These are the activations of a small network on made-up records, seen along a few directions, one row for each record.
After each row come some of the record's fields: Feso, Fima, Kuve, Nat, Dep, Tobut, Fak, Raked.
Not every record has every field; a missing one is written missing.
Other fields move the rows too, some of them a lot.
In the rows, 128 means zero.
[159 135 175 133 120  89 139 124 122 137 145 174 173  96 146  87 133 157
 138 171 129 136]
Feso is m2, Fima is t2, Kuve is n4, Nat is u3, Dep is k5, Tobut is p1, Fak is j1, Raked is missing
[ 93 126 111 157 189 139 117 143 207 128 100 115 116 106 108 113 143 101
 135 112 171 131]
Feso is m2, Fima is t2, Kuve is n4, Nat is u2, Dep is k5, Tobut is p3, Fak is j1, Raked is missing
[137 101 130 131 103  60 171 111  96 130 112 138 129  57 117  71 108 138
 128 123 121 122]
Feso is m6, Fima is t1, Kuve is n1, Nat is u1, Dep is k5, Tobut is p1, Fak is j2, Raked is missing
[116 125 131 196 137  74 169 125 148 125 124 115 127 122 114 112 126 132
 131 137 134 150]
Feso is m3, Fima is t2, Kuve is n1, Nat is u2, Dep is k5, Tobut is p4, Fak is j2, Raked is e6
[ 81 141 104 115 166 178 111 120 173 109 154  92  90 142  96 142 155  99
 110 115 125  99]
Feso is m6, Fima is t2, Kuve is n2, Nat is u1, Dep is k5, Tobut is p3, Fak is j1, Raked is missing
[ 81 122 111 113 209 110  99 133 146 105 130 117 115 136 106 111 143 127
 133 106 121 138]
Feso is m2, Fima is t2, Kuve is n2, Nat is u3, Dep is k5, Tobut is p3, Fak is j5, Raked is missing
[153 154 136 110 128 208  78 120 160 137 155 109 129 156  96 169 143 145
  80 145  99 122]
Feso is m8, Fima is t2, Kuve is n2, Nat is u1, Dep is k5, Tobut is p1, Fak is j3, Raked is missing
[128 103 106 151  46  52 149 121 117 146  98 167 159  58 131 103 141 165
 196  92 121 150]
Feso is m8, Fima is t2, Kuve is n4, Nat is u1, Dep is k2, Tobut is p4, Fak is j2, Raked is e4
[ 98 122 104 138 207 186 116 142 161 131 131  81 103 151  90 105 111 114
 118  92 166 102]
Feso is m2, Fima is t1, Kuve is n1, Nat is u3, Dep is k2, Tobut is p3, Fak is j2, Raked is missing
[153 127 177 135  49  96 172 143 108 142 173 174 180 109 149 150 117 154
 121 159 107 142]
Feso is m6, Fima is t2, Kuve is n3, Nat is u1, Dep is k5, Tobut is p4, Fak is j1, Raked is e6
[ 64 144 113 149 185 165 105 119 160 114 160 113  81 156 117 131 165 123
 101 114 127 137]
Feso is m3, Fima is t2, Kuve is n2, Nat is u3, Dep is k5, Tobut is p3, Fak is j1, Raked is missing
[170 132 125 130 124 146 129 145  91 127 128 162 139 158 161 164 127 166
 104 120 132 137]
Feso is m8, Fima is t1, Kuve is n3, Nat is u2, Dep is k3, Tobut is p4, Fak is j4, Raked is e11
[140 124  97 142 147 127  91 128 144 165  96 132 108 108 114 130 136 109
 121 141 157 119]
Feso is m8, Fima is t1, Kuve is n4, Nat is u2, Dep is k2, Tobut is p1, Fak is j1, Raked is missing
[128 145 111 156 146 145  98 141 159 119  77 124 116 128 135 151 124 143
 121  99 138 114]
Feso is m8, Fima is t2, Kuve is n4, Nat is u2, Dep is k2, Tobut is p4, Fak is j4, Raked is e11
[132 128 116 129  97  83 185  92 128 110  91  93 134  73 100 101 142 140
 224 104 131 126]
Feso is m7, Fima is t2, Kuve is n1, Nat is u1, Dep is k2, Tobut is p4, Fak is j5, Raked is e4
[128 157 106 142 136 102 159 127 132  79 116  82 124 112 115 128 147 123
 162  85 150  91]
Feso is m7, Fima is t2, Kuve is n1, Nat is u1, Dep is k2, Tobut is p4, Fak is j5, Raked is e11
[147 144 165  95  88 183  65 166 108 112 155 147 185 189 144 117 110 131
  97 162 107 127]
Feso is m2, Fima is t2, Kuve is n4, Nat is u1, Dep is k2, Tobut is p1, Fak is j4, Raked is missing
[130 117 135 111 180 121 122 115 193 115 107 108 108 141 107 140 130 117
 135  74 126 124]
Feso is m2, Fima is t2, Kuve is n2, Nat is u1, Dep is k5, Tobut is p4, Fak is j5, Raked is e11
[150 121 147 122 130 240  70 163 120 105 171  92 140 210 115 164 132 104
  76 132 132 139]
Feso is m5, Fima is t1, Kuve is n2, Nat is u1, Dep is k2, Tobut is p3, Fak is j4, Raked is missing
[168 127 149  98 117 164 100 161  77 126 166 120 171 200 126  97 112 146
  93 143 129 135]
Feso is m2, Fima is t1, Kuve is n1, Nat is u1, Dep is k3, Tobut is p1, Fak is j5, Raked is missing
[106 131 119 115 172 134 106 133 119 149 170 112 168 182 105 141 118 102
 103 130 126 127]
Feso is m2, Fima is t1, Kuve is n2, Nat is u3, Dep is k5, Tobut is p4, Fak is j2, Raked is e6
[159 121 143 135  99 114 144 143 121 140 149 174 135 124 163 156 130 184
 120 145 121  95]
Feso is m8, Fima is t2, Kuve is n3, Nat is u3, Dep is k2, Tobut is p4, Fak is j1, Raked is e11
[155 120 120 139  98 143 114 150 115 137 146 143 104 141 129 111 119 116
 125 100 135 141]
Feso is m5, Fima is t1, Kuve is n4, Nat is u1, Dep is k3, Tobut is p1, Fak is j2, Raked is missing
[141 123 117 129  99 181  87 140 153 102 171 102 123 231 149 131 121 115
  71 134  96 106]
Feso is m3, Fima is t2, Kuve is n2, Nat is u1, Dep is k2, Tobut is p4, Fak is j2, Raked is e11
[104 146 108 102 162 173 128 166 169 143 136 128 102 155 143 120 121 138
 120 117 147 137]
Feso is m2, Fima is t2, Kuve is n3, Nat is u2, Dep is k4, Tobut is p3, Fak is j1, Raked is missing
[102 129  78 121 105  81 187  91 103 128  75 164 141  71 137 121 123 149
 190  94 150 171]
Feso is m7, Fima is t1, Kuve is n4, Nat is u2, Dep is k1, Tobut is p4, Fak is j4, Raked is e4
[172 137 136 172 138 140 140  92 136 116 156  91 160 153 144 123 129 128
  95 134 149 140]
Feso is m3, Fima is t1, Kuve is n1, Nat is u2, Dep is k5, Tobut is p4, Fak is j2, Raked is e11
[149 121 138 145 122 123 105 116 114 108 107 117 183 123 157 151 116 107
 108 129 164 134]
Feso is m5, Fima is t1, Kuve is n4, Nat is u2, Dep is k5, Tobut is p4, Fak is j4, Raked is e11
[ 95 189 108 146 194 150 134 111 141 118 100  86  91 140  82 146 150  67
 168  77 133 127]
Feso is m7, Fima is t1, Kuve is n2, Nat is u1, Dep is k2, Tobut is p4, Fak is j4, Raked is e6
[ 87 114 108 139 192 101 115 101 111 105 136 115  95 124 104 126 147 110
 122 111 145 156]
Feso is m3, Fima is t1, Kuve is n2, Nat is u3, Dep is k5, Tobut is p3, Fak is j5, Raked is missing
[138 130 151 141  86 147 101 148 142 131 143 144 130 156 170 141 142 123
 114 106 119 120]
Feso is m5, Fima is t2, Kuve is n4, Nat is u1, Dep is k2, Tobut is p4, Fak is j1, Raked is e11
[ 84 134 107 131 156 102 103 105 129 113 156 123 101 134 121 118 142 127
 120 132 118 142]
Feso is m3, Fima is t2, Kuve is n2, Nat is u3, Dep is k5, Tobut is p1, Fak is j2, Raked is missing
[108 122 143 119 137  62 152 120 126 172 117 137 147 102  96 145 135 115
 133 101 168 135]
Feso is m2, Fima is t1, Kuve is n2, Nat is u1, Dep is k5, Tobut is p4, Fak is j1, Raked is e6
[140 127 142 140 107 143 155 122 119 112 137 165 139 126 138 133 134 124
  98 163 143 162]
Feso is m3, Fima is t1, Kuve is n3, Nat is u2, Dep is k5, Tobut is p1, Fak is j3, Raked is missing
[ 81 172 105 129 218  78 130  79 146  95  83 103  92  95 128 133 174 107
 168  81 115 123]
Feso is m7, Fima is t2, Kuve is n2, Nat is u3, Dep is k5, Tobut is p4, Fak is j4, Raked is e11
[146 156 155 128  89 217 116 145 104 127 160 113 133 204 128 118 126 138
  63 148 141 141]
Feso is m3, Fima is t1, Kuve is n1, Nat is u1, Dep is k3, Tobut is p1, Fak is j3, Raked is missing
[106 132 106 148 152 142 123  95 144 100  89 139 110 147 143 134 123  96
 100  96 134 130]
Feso is m3, Fima is t1, Kuve is n4, Nat is u2, Dep is k5, Tobut is p4, Fak is j4, Raked is e11
[175 122 145 126 110 120 168 111 118 138 135 118 120 119 147 108 106 145
 116  95 117 117]
Feso is m6, Fima is t1, Kuve is n1, Nat is u1, Dep is k2, Tobut is p4, Fak is j2, Raked is e11
[128 127 152 100 153 117 128 107 145 178 125 135 130 144 102 133 125  98
 120 122 125 124]
Feso is m2, Fima is t1, Kuve is n2, Nat is u1, Dep is k5, Tobut is p4, Fak is j1, Raked is e6
[ 94 172 109 148 165 143 141 140 122 117 103  90 115 144  82 146 145  83
 146  89 138 126]
Feso is m7, Fima is t1, Kuve is n1, Nat is u1, Dep is k2, Tobut is p4, Fak is j4, Raked is e6
[102 168 116 112 149 149 128  96 186 131 122  87 111 110 122 144 140 111
 121  77 125 101]
Feso is m7, Fima is t2, Kuve is n2, Nat is u1, Dep is k5, Tobut is p4, Fak is j1, Raked is e11
[ 92 135  95 130 159 105 127 128 155 111 107 112 101  63  78 133 135 142
 138  66 129 132]
Feso is m8, Fima is t2, Kuve is n2, Nat is u1, Dep is k5, Tobut is p3, Fak is j5, Raked is missing
[197 122 133 119  81  91 139 121  76 117 129 172 211 114 167 147 120 158
  91 170 118 143]
Feso is m8, Fima is t1, Kuve is n3, Nat is u2, Dep is k5, Tobut is p4, Fak is j4, Raked is e11
[132 104 130 123 114  78 114 135 134 123 122 129 107 143 158 115 138 115
 131 104 100 120]
Feso is m5, Fima is t2, Kuve is n2, Nat is u1, Dep is k2, Tobut is p4, Fak is j2, Raked is e11
[181  98 148 132  80  60 190  88 125 118 127 185 124  89 157 109 116 120
 133 118 117 139]
Feso is m3, Fima is t1, Kuve is n3, Nat is u1, Dep is k5, Tobut is p4, Fak is j2, Raked is e11
[ 93 154 103 132 215  98 143  85 189  92  75  83  59  91  89 167 180  88
 182  59 144 107]
Feso is m7, Fima is t2, Kuve is n2, Nat is u1, Dep is k5, Tobut is p4, Fak is j4, Raked is e11
[169 139 157 127  86 128  86 171  84 132 134 152 149 137 138 129 141 176
 116 153 124 142]
Feso is m8, Fima is t2, Kuve is n4, Nat is u1, Dep is k3, Tobut is p3, Fak is j4, Raked is missing
[144  92 145 101  64  48 155 126 105 126 133 179 126  50 147 114 100 149
 158 143 105 128]
Feso is m5, Fima is t2, Kuve is n3, Nat is u1, Dep is k5, Tobut is p1, Fak is j2, Raked is missing
[160 117 175 120  78 138 146 150 108  93 160 161 165 111 138 141 120 155
 111 156 118 153]
Feso is m6, Fima is t2, Kuve is n3, Nat is u1, Dep is k5, Tobut is p3, Fak is j4, Raked is missing
[164 141 108 135 117 206  62 153 104 114 171 129 159 172 117 135 118 126
  89 122 116 130]
Feso is m8, Fima is t1, Kuve is n4, Nat is u1, Dep is k2, Tobut is p3, Fak is j5, Raked is missing
[142 138 153 141 150 223  78 121 125 124 135 120 107 161 120 141  99 119
 117 126 130 120]
Feso is m5, Fima is t1, Kuve is n4, Nat is u3, Dep is k2, Tobut is p1, Fak is j4, Raked is missing
[ 97 142  91 145 190 147 108 129 182 130  95 114  89 116  91 151 167 129
 110 114 129 142]
Feso is m8, Fima is t2, Kuve is n2, Nat is u2, Dep is k5, Tobut is p1, Fak is j3, Raked is missing
[149 103 161 116  63  60 176 113  85 137 142 177 144  61 147 117 136 139
 127 152 156 152]
Feso is m3, Fima is t1, Kuve is n3, Nat is u1, Dep is k5, Tobut is p3, Fak is j1, Raked is missing
[122 131 130 124 113 183 113 127 133 159 176  99 140 176  98 183 115 110
  74 128 122 114]
Feso is m6, Fima is t1, Kuve is n2, Nat is u1, Dep is k5, Tobut is p4, Fak is j1, Raked is e6
[133 164 113 115 138 149  97 109 128 145 128 124 113 119 127 111 151  76
 141 125 124 119]
Feso is m7, Fima is t1, Kuve is n4, Nat is u1, Dep is k2, Tobut is p1, Fak is j1, Raked is missing
[105 144 139 164 153 153 142 104 143 157 116 138 115 118 119 111  95 103
 119 120 106 107]
Feso is m6, Fima is t1, Kuve is n4, Nat is u3, Dep is k5, Tobut is p4, Fak is j1, Raked is e6
[151 136 161 110 101 134 114 159  79 131 126 159 160 150 132  98 116 143
 116 127 148 145]
Feso is m2, Fima is t1, Kuve is n4, Nat is u1, Dep is k3, Tobut is p1, Fak is j4, Raked is missing

Here are new rows. What are their fields?
[ 84 125 111 129 164 154 131 103 159 120 139 109  70 131  85 144 156  88
 110 104 158 117]
Feso is m3, Fima is t1, Kuve is n2, Nat is u1, Dep is k5, Tobut is p3, Fak is j1, Raked is missing
[ 85 142  84 136 112 110 144  95 126 134 134 134 171  97 120 126 168 163
 152 114 112 136]
Feso is m8, Fima is t2, Kuve is n2, Nat is u3, Dep is k5, Tobut is p4, Fak is j1, Raked is e4
[130 115 122 109  96  54 180  77 109 142 112 146 137  61 146 129 153 149
 233 165 136 107]
Feso is m7, Fima is t2, Kuve is n3, Nat is u3, Dep is k2, Tobut is p4, Fak is j1, Raked is e4
[138 127 144 121 130  86 148 118 149 144 120 135 126  57 158 115 138 122
 149 145 132 168]
Feso is m5, Fima is t2, Kuve is n3, Nat is u2, Dep is k5, Tobut is p3, Fak is j1, Raked is missing
[106 116 136 153 122  90 144 113  99 155 113 172 131 106 137 103 101 118
 119 147 100  97]
Feso is m6, Fima is t1, Kuve is n4, Nat is u3, Dep is k5, Tobut is p4, Fak is j1, Raked is e6
[100 138 135 112 131 163 106 141 166 131 146 140 134 121 115 127 132 125
 121 101 145 111]
Feso is m2, Fima is t2, Kuve is n4, Nat is u1, Dep is k5, Tobut is p3, Fak is j1, Raked is missing
[114 116 146 150 132 110 102 152 142 137  80 126 111 137 130 148 100 106
 142 143 124 135]
Feso is m5, Fima is t2, Kuve is n4, Nat is u2, Dep is k2, Tobut is p4, Fak is j4, Raked is e6
[125 144 166 130  89 108 129 149  76 138 142 152 137 164 163 163 100 169
 130 170 129 159]
Feso is m3, Fima is t2, Kuve is n3, Nat is u2, Dep is k3, Tobut is p4, Fak is j4, Raked is e6
[128 148 145 108 174 158  90 103 109 123 130 158 150 143 125 107 124 114
 120 126 114 142]
Feso is m2, Fima is t1, Kuve is n4, Nat is u3, Dep is k5, Tobut is p1, Fak is j4, Raked is missing
[142 129 131 126 144 181 104 107 145 152 178  96 129 181  96 161 102 100
  93 123  98 121]
Feso is m6, Fima is t1, Kuve is n2, Nat is u1, Dep is k5, Tobut is p4, Fak is j2, Raked is e6
[135 120 141 120 118 111  86 153 133 136 140 149 138 135 130 104 126 128
 143 128 136 129]
Feso is m2, Fima is t2, Kuve is n4, Nat is u1, Dep is k2, Tobut is p1, Fak is j2, Raked is missing
[160 124 144 113  90 130 121 140 106 101 149 142 180 128 153 133 107 144
  94 197 103 158]
Feso is m6, Fima is t2, Kuve is n3, Nat is u2, Dep is k5, Tobut is p1, Fak is j4, Raked is missing
[100 168 114 131 113 101 119 139 130 138 122 135 131 133 132 122 145  81
 155 137 110 102]
Feso is m7, Fima is t2, Kuve is n4, Nat is u1, Dep is k2, Tobut is p4, Fak is j1, Raked is e6
[109 120 132 146 148 113 102 134 156 107  86 109 128  86 126 129 124 103
 140 134 155 151]
Feso is m5, Fima is t2, Kuve is n4, Nat is u2, Dep is k5, Tobut is p3, Fak is j4, Raked is missing
